Each row below holds a small network's activations on one input, seen along a few directions.
Each table varies a few parts of the input and shows all the possible inputs, shuffled.
A made-up example of a description, with smaller parts first: values(3) and (point or ring(9) or (line(6) and ring(8))).
Shared parts are said once, and a part with two or three values counts as separate values.
In the rows, zero is written as 128.

Other details of the inputs shift rows strongly along three fixed directions, in all tables alike. That doesn't count.
To show where, the next rows are all for the same input, with only those details redrawn:
[101 122 138 124 132 107 127 128 114 133 138 143 112]
[101 123 138 124 132 107 127 128 114 132 138 143 112]
[179 125 142 161 127 137 138 123 150 141 117 126 164]
[139 128 115 127 151 132 130 110 125  92 122 115 152]
[142 119 165 158 108 115 136 141 139 180 133 152 127]
[103 136 175  83  66 225 150 131 130 209 155  93 108]

Table:
x1: [137 129 116 127 150 131 130 110 124  94 123 116 150]
x2: [125 136  93 121 138 132 126 130 123 100 117 118 119]
x3: [104 127 140 120 131 106 124 130 113 132 142 143 111]
x4: [106 138 112 126 129 110 127 145 115 138 124 143  96]
x5: [140 126 120 126 141 130 123 113 130  94 131 117 145]
x6: [141 130 117 119 143 134 122 114 129  98 122 118 152]
x7: [101 119 137 119 126 107 117 132 122 130 135 144 112]
x8: [105 124 136 118 128 105 118 132 118 133 139 148 115]
x9: [162 138 118 145 114 145 134 145 146 153 107 129 135]
x10: [139 130 121 124 147 130 130 112 126  99 122 115 148]
x11: [161 140 117 151 122 140 136 144 145 151 110 124 134]
x12: [133 124 123 126 140 128 125 115 130  99 127 119 141]
x13: [158 132 121 152 115 137 134 147 148 151 115 127 127]
x14: [141 129 121 128 141 131 129 111 127  97 129 112 146]
x15: [146 116 165 155 100 114 124 145 147 178 132 155 127]
x16: [126 136  90 119 139 132 122 137 128 104 112 118 124]
x17: [135 126 117 130 146 130 130 110 125  94 127 112 146]
x18: [137 128 118 120 144 130 124 115 129 100 120 120 150]
x19: [104 126 140 121 131 106 124 130 114 131 139 143 111]
x20: [ 93 145 130  48 103 240 143 100 115 123 150  52 124]
x21: [104 136 110 123 127 110 121 151 121 138 120 144 100]
x22: [101 121 134 120 129 108 120 131 117 133 135 147 115]
x23: [179 121 150 157 110 138 128 132 158 155 123 132 158]
x24: [141 129 121 128 141 129 128 112 127  99 132 113 145]
x25: [170 119 146 162 119 133 133 126 153 143 124 130 154]
x26: [106 134 112 129 126 108 128 143 116 136 128 138  94]
x27: [105 134 112 129 128 108 127 145 118 137 127 136  94]
x28: [128 136  91 118 137 134 124 133 125 102 112 120 124]
x29: [169 118 143 158 117 135 129 129 154 145 119 131 158]
x30: [102 121 140 122 125 106 120 130 119 126 143 143 108]
Changing only one part turns x17 into x25. The same change can be made to x26. Which row results?
Answer: x2
What is each input in this table made of?
Answer: ring(5) and (values(2) or line(4))
Change only the line(4) part in x12. List by row number the other rows that result.
Answer: x5, x25, x30
Change only the values(2) part in x11. List by row number the other rows that result.
Answer: x4
Change only the line(4) part in x23. List by row number the other rows that result.
Answer: x7, x15, x29

Table:
x31: [ 92 134  93  95 131 138 116 130 119 103 118 115 106]
x32: [173 139 145 116  93 225 153 131 155 178 120  86 156]
x33: [139 121 132 145 118 117 132 134 127 133 133 136 122]
x34: [127 119 154 145 123 115 131 125 128 158 135 144 136]
x35: [ 94 130 115  90 138 139 119 124 105 115 131 128 119]
x36: [141 130 114 150 117 119 128 152 139 151 122 146 113]
x37: [ 86 116 157  96 116 133 112 118 119 134 159 137 119]
x38: [ 94 122 130  98 133 136 118 115 117  97 142 118 113]
x39: [134 124 101 113 152 132 112 108 125  56 130 104 148]
x40: [144 134 133 145 123 114 131 148 134 161 124 145 116]
x41: [126 122 142 142 134 113 139 128 126 137 132 130 132]
x42: [158 135 103 139 143 110 118 133 141 106 105 127 144]
x43: [139 120 137 132 117 118 114 140 138 149 116 149 139]
x44: [129 130 146 139 126 118 128 131 126 149 128 149 135]
x45: [164 148  99  97  90 235 135 127 159 134 113  64 153]
x46: [ 84 141 114 103 133 136 130 128 107 117 130 122  97]
x47: [ 91 131 117 109 138 135 131 120 109 116 136 111 104]
x48: [152 127  96 130 158 112 120 124 135  78 102 122 160]
x49: [130 131 147 145 126 116 137 139 130 151 127 142 128]
x50: [131 116 154 137 120 116 128 118 127 143 136 147 138]
x51: [135 129 144 149 126 110 138 133 127 156 134 132 121]
x52: [133 112 162 140 120 114 125 128 142 142 143 143 137]
x53: [ 94 131 131  98 127 129 132 114 104 117 144 119 105]
x54: [154 121 135 143 144 108 119 114 138 101 130 129 152]
x55: [146 120 125 140 149 111 135 108 129  92 122 127 154]
x56: [152 141 117 147 147 110 134 126 129 113 116 128 142]
x57: [ 73 129 137 110 104 132 133 144 108 165 155 127  77]
x58: [139 129 123 151 124 120 130 147 137 151 116 146 115]
x59: [136 135 126 153 118 117 134 146 133 151 124 142 115]
x60: [152 123 112 145 152 113 130 109 128  85 115 124 146]
Changing only one part turns x54 into x38. The same change can be made to x51. Which row results?
Answer: x47
What is each input in this table made of?
Answer: line(5) and line(6)
Start at x59 and move only the line(5) part, one step at a time. The first step leads to x46. Which rows follow, in order?
Answer: x56, x49, x44
Start at x45 and move only the line(6) part, one step at a time. The first step leads to x36. Which rows follow, in order?
Answer: x59, x57, x33, x39
Change only the line(6) part in x52. List by row number the other rows that result.
Answer: x32, x41, x48, x49, x55
